Small tables with named rows and columns. After each table, cells are looked up by row and column.

Fen =
,Vamum,Zop,Bavadi,Tasutip,Samaba,Nelar,Siluru,Gek,Fiv,Fet
Pemor,32.637,25.853,89.006,24.030,21.475,32.396,27.155,28.512,48.762,27.934
Lir,26.426,15.260,30.157,53.565,42.625,27.773,45.736,52.643,54.377,19.075
Sop,28.573,26.206,44.702,25.503,22.490,28.511,20.833,23.994,31.993,29.255
Numata,52.003,48.378,31.400,57.425,60.283,51.439,61.403,59.156,49.920,47.210
Lotufit,53.610,57.954,26.475,49.144,54.181,53.555,52.266,49.759,40.825,55.501
Rukere,29.451,28.405,43.120,27.343,24.045,29.451,22.754,25.817,32.265,30.857
Gez,52.328,58.312,26.310,48.512,53.260,52.549,50.805,48.425,40.701,55.526
Voge,47.980,66.522,30.728,23.222,27.486,48.926,25.314,23.178,14.930,63.136
Vol,46.686,42.563,29.496,57.243,62.666,45.481,58.693,54.358,50.349,41.513
Getiba,29.396,29.280,42.910,27.255,24.293,29.348,22.699,25.302,31.551,31.419
Pivifig,53.063,56.556,30.483,50.023,53.498,53.825,53.907,51.975,43.518,54.391
Kefufe,28.756,27.771,46.223,27.475,25.125,28.540,23.010,25.106,33.705,29.919

Gek of Pivifig = 51.975
Bavadi of Gez = 26.310
Gek of Kefufe = 25.106
Siluru of Lotufit = 52.266
Tasutip of Lotufit = 49.144
Tasutip of Numata = 57.425
Gek of Lotufit = 49.759
Bavadi of Pivifig = 30.483
Nelar of Lir = 27.773
Gek of Getiba = 25.302
Tasutip of Vol = 57.243
Which row has the largest Vamum? Lotufit

Veroso =
,Kisi,Vun,Sasugip,Siv,Puf,Sak,Simul,Lobifi,Nopipu
Munup,170,158,159,155,158,156,162,159,161
Fugepo,223,171,216,110,81,172,58,166,253
Puzola,161,158,140,155,149,153,162,159,161
Fof,135,64,26,116,124,179,136,184,172
Goko,161,158,140,155,149,153,162,163,161
Kilurum,214,171,197,110,90,169,58,170,253
Begaf,135,64,45,110,124,179,136,191,172
Tino,161,158,140,155,158,156,162,163,161

What is the Sasugip of Munup in Veroso?
159
What is the Simul of Fugepo in Veroso?
58
What is the Puf of Kilurum in Veroso?
90
What is the Kisi of Goko in Veroso?
161
What is the Nopipu of Begaf in Veroso?
172
What is the Vun of Goko in Veroso?
158
What is the Sasugip of Tino in Veroso?
140
What is the Kisi of Kilurum in Veroso?
214
What is the Nopipu of Fugepo in Veroso?
253
What is the Kisi of Munup in Veroso?
170
What is the Nopipu of Fof in Veroso?
172
What is the Puf of Tino in Veroso?
158
What is the Simul of Begaf in Veroso?
136
What is the Lobifi of Begaf in Veroso?
191
What is the Lobifi of Kilurum in Veroso?
170
What is the Vun of Fof in Veroso?
64
What is the Nopipu of Puzola in Veroso?
161
What is the Simul of Munup in Veroso?
162
What is the Sasugip of Begaf in Veroso?
45

Nufu =
columns: Givuzak, Rugoto, Zukov, Nofuzo, Tir
Gav: [70925, 51071, 35107, 95362, 12178]
Nutini: [25881, 50993, 63330, 23592, 98265]
Fuz: [46256, 41440, 85929, 29246, 88230]
Bolodap: [34702, 33544, 49931, 33571, 93518]
Nusaz: [92490, 32790, 24052, 91517, 75989]
Vab: [86784, 32823, 24756, 97611, 66921]
Gev: [83705, 29284, 25338, 93260, 69906]
Sab: [34049, 82443, 80685, 20474, 47621]
Zab: [54129, 40731, 57659, 32076, 42503]
Viv: [70872, 54672, 57708, 88179, 72692]
Dek: [42749, 52496, 39528, 62480, 36804]

Tir of Zab: 42503
Rugoto of Nusaz: 32790
Zukov of Nutini: 63330
Givuzak of Vab: 86784
Zukov of Bolodap: 49931
Zukov of Viv: 57708
Tir of Gev: 69906
Givuzak of Sab: 34049
Zukov of Nusaz: 24052
Nofuzo of Zab: 32076

Riledes =
fields: Dap, Fopa
Nilize: [-9.1, -0.8]
Bev: [0.1, 1.9]
Kud: [-0.1, 7.7]
Mab: [-3.5, -3.4]
Lodadi: [2.3, 3.2]
Zerote: [-3.3, -1.3]
Vot: [2.9, -3.8]
Vufa: [2.5, 2.0]

Fopa of Kud: 7.7
Dap of Lodadi: 2.3
Fopa of Zerote: -1.3
Fopa of Mab: -3.4
Dap of Vufa: 2.5
Fopa of Lodadi: 3.2
Dap of Nilize: -9.1
Row with the largest Fopa: Kud

Zarob =
         Valom   Lar   Ged  Sibem  Desofem  Sapud   Ruv
Bimi       0.0   0.2   0.0   -0.2     -0.1    0.4  -0.5
Gafep      0.2   0.3  -0.1    0.0      0.1    0.7  -0.5
Dilikud   -0.3   0.0  -0.5    0.0      0.0    0.4   0.1
Nazapa     0.1  -0.3  -0.1   -0.1      0.1   -0.3  -0.1
Vidud      0.0  -0.3   0.1   -0.5     -0.3   -0.6   0.0

What is the Valom of Gafep in Zarob? 0.2
What is the Sibem of Gafep in Zarob? 0.0
What is the Ged of Dilikud in Zarob? -0.5
What is the Lar of Gafep in Zarob? 0.3
What is the Ruv of Dilikud in Zarob? 0.1
What is the Ruv of Gafep in Zarob? -0.5
What is the Lar of Nazapa in Zarob? -0.3
What is the Valom of Nazapa in Zarob? 0.1
What is the Valom of Bimi in Zarob? 0.0
What is the Sibem of Bimi in Zarob? -0.2
What is the Sapud of Dilikud in Zarob? 0.4
What is the Ged of Vidud in Zarob? 0.1
What is the Desofem of Bimi in Zarob? -0.1
What is the Sapud of Bimi in Zarob? 0.4
What is the Valom of Dilikud in Zarob? -0.3
What is the Valom of Vidud in Zarob? 0.0
What is the Ged of Nazapa in Zarob? -0.1
What is the Lar of Dilikud in Zarob? 0.0

Gif:
,Suko,Besifo,Ruf,Gibulo,Zoz
Lepupas,0.2,-0.5,-0.2,0.2,0.2
Rivalav,-0.1,-0.5,0.3,0.2,-0.3
Pumun,-0.1,0.4,0.0,0.6,-0.3
Vemize,-0.2,0.5,-0.2,-0.3,-0.3

Pumun, Gibulo -> 0.6
Rivalav, Ruf -> 0.3
Rivalav, Besifo -> -0.5
Vemize, Besifo -> 0.5
Vemize, Ruf -> -0.2
Pumun, Besifo -> 0.4
Vemize, Suko -> -0.2
Pumun, Ruf -> 0.0
Lepupas, Ruf -> -0.2
Lepupas, Besifo -> -0.5
Rivalav, Gibulo -> 0.2
Pumun, Zoz -> -0.3
Lepupas, Zoz -> 0.2
Lepupas, Gibulo -> 0.2
Vemize, Gibulo -> -0.3
Vemize, Zoz -> -0.3
Rivalav, Suko -> -0.1
Rivalav, Zoz -> -0.3
Pumun, Suko -> -0.1

Raned
         Vimugek  Pevetu  Fira  Pofe  Tok  Lunozo  Bik  Guroda
Nuv           55      92   110    52  153      95  178      73
Fis           44     118   115   198   66     165   97      83
Degudo        67     144   124   235   66     165   87     113
Fam          204      27   146   125  134     158   77      63
Timu         158     171   143   235   75     165   87     173
Gufit        101     210   129   235   75     144   97     183
Mudoker       78     118   115    16  182      81  208     113

What is the Guroda of Fis in Raned? 83
What is the Pofe of Gufit in Raned? 235
What is the Lunozo of Fam in Raned? 158
What is the Lunozo of Degudo in Raned? 165
What is the Fira of Degudo in Raned? 124
What is the Bik of Mudoker in Raned? 208
What is the Pevetu of Gufit in Raned? 210
What is the Pofe of Nuv in Raned? 52
What is the Guroda of Fam in Raned? 63
What is the Vimugek of Timu in Raned? 158

Vumetid =
|  | Luv | Gam | Numop | Ser |
|---|---|---|---|---|
| Mov | 3607 | 2725 | 3592 | 5643 |
| Rubalal | 1940 | 2150 | 3742 | 958 |
| Kavoku | 2209 | 3283 | 6165 | 2441 |
| Pep | 1400 | 3105 | 1797 | 5134 |
| Somag | 1334 | 3645 | 3057 | 5132 |
| Letatof | 2999 | 2877 | 7791 | 776 |
| Fur | 5291 | 4380 | 2630 | 3445 |
| Gesese | 4281 | 3345 | 2448 | 6167 |
| Rep | 3979 | 2939 | 3199 | 4638 |
| Zini | 4624 | 2015 | 2364 | 2351 |
| Gemune | 2425 | 4834 | 5043 | 7386 |
| Zuf | 4489 | 3324 | 1327 | 5282 |
| Kupipa | 3564 | 2356 | 3337 | 1223 |

Gam of Mov = 2725
Luv of Letatof = 2999
Gam of Zini = 2015
Luv of Rubalal = 1940
Ser of Mov = 5643
Gam of Gemune = 4834
Luv of Gemune = 2425
Ser of Gemune = 7386
Numop of Kavoku = 6165
Numop of Letatof = 7791
Ser of Rubalal = 958
Ser of Letatof = 776
Gam of Zuf = 3324
Ser of Kavoku = 2441
Numop of Fur = 2630

Bil =
	Gis	Vapak	Suda	Fir	Zamu	Kis	Mosizu	Zuk
Ris	-0.2	-0.4	-0.2	-0.1	-0.2	0.0	0.2	-0.4
Pozo	-0.3	-0.1	-0.2	-0.2	0.6	0.1	0.0	0.1
Fer	-0.2	0.0	0.0	-0.2	0.2	-0.2	-0.2	-0.5
Batam	0.3	0.1	0.0	0.0	-0.1	0.0	-0.5	-0.2
Nolugo	-0.2	0.1	0.4	0.3	-0.3	-0.3	0.3	0.1
Pala	0.0	0.0	-0.2	-0.1	0.0	0.1	0.1	-0.2
Feguve	0.0	-0.2	-0.3	-0.1	-0.2	-0.1	0.2	-0.2
Zub	0.5	0.0	0.2	0.4	0.1	-0.1	-0.7	-0.3
Tusep	-0.1	-0.3	-0.3	-0.1	-0.2	-0.1	0.2	-0.2
Vedu	-0.1	0.1	-0.2	-0.1	0.2	-0.1	0.1	0.1
Bok	-0.3	0.2	0.3	0.4	-0.4	-0.3	0.3	0.1
Bibepo	-0.1	0.0	0.0	-0.2	-0.1	0.0	0.0	-0.1
Muvo	-0.3	-0.5	-0.4	-0.1	-0.3	0.1	0.0	-0.4
Les	0.0	0.0	-0.1	0.0	0.0	-0.1	0.1	0.0

Kis of Fer = -0.2
Suda of Fer = 0.0
Zamu of Pala = 0.0
Suda of Pozo = -0.2
Fir of Les = 0.0
Fir of Nolugo = 0.3
Zamu of Muvo = -0.3

